These are the activations of a small neural network, seen along a few directions. Each row is one input.
In each table, some parts of the input vary, and every possible input appears once, in random order.
Descriptions start from the smaller parts, as in this example, which fits no table here: one of 2 separate values, together with either a single point or one of 9 places along a line or (one of 4 places along a line, together with one of 5 places around a ring).
Shared parts are said once, and a part with two or three values counts as separate values.

Rows:
R1: [-13 -30  39  10  28  -3 -17   9  -2  19   5  20]
R2: [ -8 -28  37   2  17   1 -15   9   5  18  -4  20]
R3: [  0  -1   2  24  14 -18 -20 -18 -21 -30   7   3]
R4: [  3   1   1  16   2 -13 -19 -20 -16 -28  -2   2]
R5: [-60  56  11  12  -2  70  39 -38  50 -31 -18 -94]
R6: [ 24  15 -39 -21 -23  -7  19  16  -4   9  10   6]
R7: [-73  22  35   0  17  88  41 -20  75  22 -25 -73]
R8: [-57  71 -32  -2   1  50  71  -7  53  13   2 -81]
R9: [ 15   7  -1  -2 -27  -3 -15 -23  -5 -24 -25   0]
R10: [ 10   4 -36   7  15 -24  13  21 -25   7  38   1]
R11: [ -2 -26  35 -11   1   8 -12   8  14  19 -19  20]
R12: [-15 -31  39  14  34  -5 -18  10  -5  19   9  19]
R13: [ -2  -3   2  29  20 -19 -20 -16 -23 -30  10   3]
R14: [  8   3   0   9 -11  -9 -17 -21 -11 -27 -11   2]
R15: [ 19  10 -38  -9  -7 -15  17  17 -11   8  23   4]
R16: [ 26  17 -40 -25 -28  -4  19  16  -1   9   5   7]
R17: [ 18   8  -1  -6 -32  -1 -14 -23  -3 -24 -30  -1]
R18: [ 17   8 -37  -5  -1 -17  16  18 -15   8  27   3]
R19: [ 13   5   0   1 -22  -5 -16 -22  -7 -25 -20   1]
R20: [  5   2   0  12  -4 -11 -18 -20 -13 -28  -6   2]
R21: [ -4 -27  36  -7   6   6 -13   9  11  18 -14  20]
R22: [ -6 -27  36  -3  12   4 -14   9   8  18  -9  20]
R23: [  1   0   1  20   8 -16 -20 -19 -18 -29   3   3]
R24: [ 10   4   0   5 -16  -7 -17 -22  -9 -26 -16   1]
R25: [-10 -29  38   6  23  -1 -16   9   2  19   1  20]
R26: [  4 -23  33 -24 -15  15  -9   7  20  19 -33  19]
R27: [  8   3 -36  12  21 -26  12  23 -29   7  42   0]
R28: [  0 -25  34 -16  -5  10 -11   8  16  19 -23  20]
R29: [ 22  13 -39 -17 -18 -10  18  16  -6   8  14   6]
R30: [  2 -24  33 -20 -10  13 -10   8  18  19 -28  20]
R31: [ 12   6 -37   3  10 -22  14  20 -22   8  35   2]
R32: [ 14   7 -37  -1   4 -20  15  19 -18   8  31   2]
R33: [ 21  11 -38 -13 -13 -12  18  17  -9   8  19   5]
What is each input in this table made of? -> one of 3 separate values, together with either a single point or one of 10 places along a line
The inputs of R16 and R17 match in every part but the choice among 3 separate values. If R8 is changed in the same way as R16 into R17, which row does it become? -> R5
Which other rows does R2 become when the choice among 3 separate values takes its other values? List them by row number. -> R4, R32

Rows:
R34: [ 68 -53   1 -20 -23 -55 -49  21 -43   9  -6  86]
R35: [ 78 -26 -35 -23 -36 -64 -29  26 -53  -5   9  70]
R36: [-33  42 -10   0  -8  37  31 -22  35  -8 -15 -49]
R37: [-32  38 -10   0  -4  39  33 -17  34  -4  -9 -51]
R38: [-32  33 -11   0  -1  41  35 -11  32   0  -3 -53]
R39: [-34  23   2   0   5  44  31  -8  34   4  -4 -48]
R40: [ 74 -43 -23  19   3 -96 -63  11 -91 -32  33  83]
R41: [ 77 -34 -35  18  -2 -99 -57  12 -94 -36  39  77]
R42: [ 67 -63   0  21  12 -91 -76   8 -84 -24  22  93]
R43: [-36  34   4   1  -5  39  25 -21  37  -5 -20 -45]
R44: [ 75 -35 -23 -22 -31 -61 -36  24 -49  -1   4  75]
R45: [-33  40 -10   0  -6  38  32 -19  35  -6 -12 -50]
R46: [-32  36 -11   0  -3  40  34 -14  33  -2  -6 -52]
R47: [-42  17  33   1   2  42  13 -20  40   1 -29 -37]
R48: [-38  17  17   0   6  45  24 -10  37   5 -11 -42]
R49: [-40   7  30   0  12  48  19  -7  39   9 -12 -37]
R50: [ 76 -53 -34  -1  13 -99 -39  54 -82  20  54 100]
R51: [-41  13  32   1   6  44  15 -15  40   4 -22 -37]
R52: [  79  -44  -46   -2    8 -102  -33   55  -86   16   59   95]
R53: [-38  23  18   1   0  41  20 -18  38   0 -21 -42]
R54: [ 70 -53 -11  20   8 -93 -70  10 -88 -28  28  88]
R55: [ 69 -73 -10   1  22 -94 -52  51 -76  28  43 111]
R56: [-41   9  30   0  10  46  17  -9  39   8 -15 -37]
R57: [-39  25  19   1  -2  40  19 -21  38  -2 -24 -41]
R58: [-41  15  32   1   3  43  14 -18  40   2 -26 -37]
R59: [-41  11  31   1   8  45  16 -12  40   6 -19 -37]
R60: [ 72 -44 -11 -21 -27 -58 -43  22 -46   4  -1  81]
R61: [-37  15  16   0   8  46  25  -7  36   7  -8 -42]
R62: [-35  29   4   1  -1  40  27 -16  35  -1 -14 -47]
R63: [-36  32   4   1  -3  39  26 -19  36  -3 -17 -46]
R64: [-35  27   3   0   0  42  28 -13  34   1 -10 -48]
R65: [-38  21  18   1   2  42  21 -15  37   2 -18 -42]
R66: [-32  31 -12  -1   1  42  36  -8  31   2   1 -53]
R67: [-38  19  17   1   4  43  22 -13  37   3 -15 -42]
R68: [-35  25   3   0   3  43  30 -11  34   2  -7 -48]
R69: [ 73 -63 -22   0  17 -97 -45  52 -79  24  49 105]
The inputs of R44 and R35 match in every part but one. If R68 is changed in the same way as R44 into R35, which row does it become? -> R38
What is each input in this table made of? -> one of 4 places along a line, together with either one of 3 separate values or one of 6 places along a line
A walk changes only the place on the line of 6. It starts at R47 and steps to R58. List the rest of the walk in order. -> R51, R59, R56, R49
Which other rows does R53 become when the place on the line of 4 takes its other values? List them by row number. -> R45, R58, R63
Which other rows agree with R60 in the place on the line of 4? List them by row number. -> R48, R53, R54, R57, R61, R65, R67, R69

Rows:
R70: [ 29 -76  51  15  21 -51 -76   1 -43   4 -11  83]
R71: [ 61 -39 -16 -20 -19 -61 -30  26 -38   8   7  74]
R72: [-50  31  15 -15  -3  64  46  -4  55  24 -22 -57]
R73: [ 52 -16 -27  10  -3 -67 -32   7 -65 -23  29  44]
R74: [-34  38   8 -15 -22  68  30 -26  54  -4 -37 -56]
R75: [-40  43   0   4 -18  58  29 -37  46 -21 -28 -69]
R76: [-58  48  -9  17  16  48  40 -24  40 -14  -5 -75]
R77: [-67  -6  93  10  20  71  -3 -28  62  -3 -46 -43]
R78: [ 49 -41 -20   0  12 -55 -23  40 -50  21  39  57]
R79: [-39  27  14 -25 -22  65  37 -13  62  13 -33 -53]
R80: [ 42 -23 -32  12  12 -62 -27  20 -62 -18  40  45]
R81: [-60  43   4   7  18  52  47 -13  50  12   3 -62]
R82: [-45  49  -5  14   1  50  35 -39  38 -22 -14 -77]
R83: [ 56 -41 -18 -10  -2 -53 -22  35 -45  17  20  67]
R84: [-59  34  12  -1  15  54  47   1  53  27  -5 -62]
R85: [ 56 -17 -23   4 -20 -66 -39   7 -58 -21  13  55]
R86: [ 44 -31 -26   6  14 -56 -22  29 -52   7  47  58]
R87: [ 63 -23 -20 -11 -20 -59 -37  17 -47  -6   3  70]
The inputs of R84 and R78 match in every part but one. If R72 is changed in the same way as R84 into R78, which row does it become? -> R83
What is each input in this table made of? -> one of 2 separate values, together with either a single point or one of 8 places around a ring
Which other rows does R73 become when the choice among 2 separate values takes its other values? List them by row number. -> R82

Rows:
R88: [ 55 -49 -38 -15  17 -46  -7  63 -48  63  34  69]
R89: [-35  44  18  19 -19  53   5 -70  49 -50 -63 -80]
R90: [-45  70 -49   7   9  37  73   8  25  25  44 -80]
R91: [-25 -55  73 -23  20  40 -10  22  59  77 -14  45]
R92: [ 69  16 -57   3 -43 -92 -30  -5 -73 -54  27  42]
R93: [ 53 -48 -12  18  -5 -91 -78 -10 -77 -20  -5  78]
R94: [ -7  56 -31  25 -28  32   8 -66  -4 -59  -2 -74]
R95: [   3   57 -111  -11   13  -17   66   38   -3    5   68  -27]
R96: [ 36  40 -92  14 -29 -20  10 -35 -38 -80  22 -17]
R97: [ 20 -73  89  19  24 -39 -76 -11 -35 -24 -25  60]
R98: [-59  -4  49 -39   8  75  38  14  65  51 -28 -43]
R99: [ 65  25 -81 -25 -14 -53  37  69 -45  31  66  33]
R100: [-75  54  -2  -5   6  60  80  -2  73  36 -21 -79]
R101: [-17 -46 111  17  20  10 -70 -39  13 -17 -54  55]
R102: [-48   2  79  14  -6  54 -34 -37  33 -43 -64 -31]
R103: [ 10 -87  55 -18  26  -4 -14  60   5  60  16  48]
The inputs of R103 and R97 match in every part but one. If R99 is changed in the same way as R103 into R97, which row does it become? -> R92
What is each input in this table made of? -> one of 2 separate values, together with one of 8 places around a ring
Which other rows does R102 become when the choice among 2 separate values takes its other values? List them by row number. -> R98
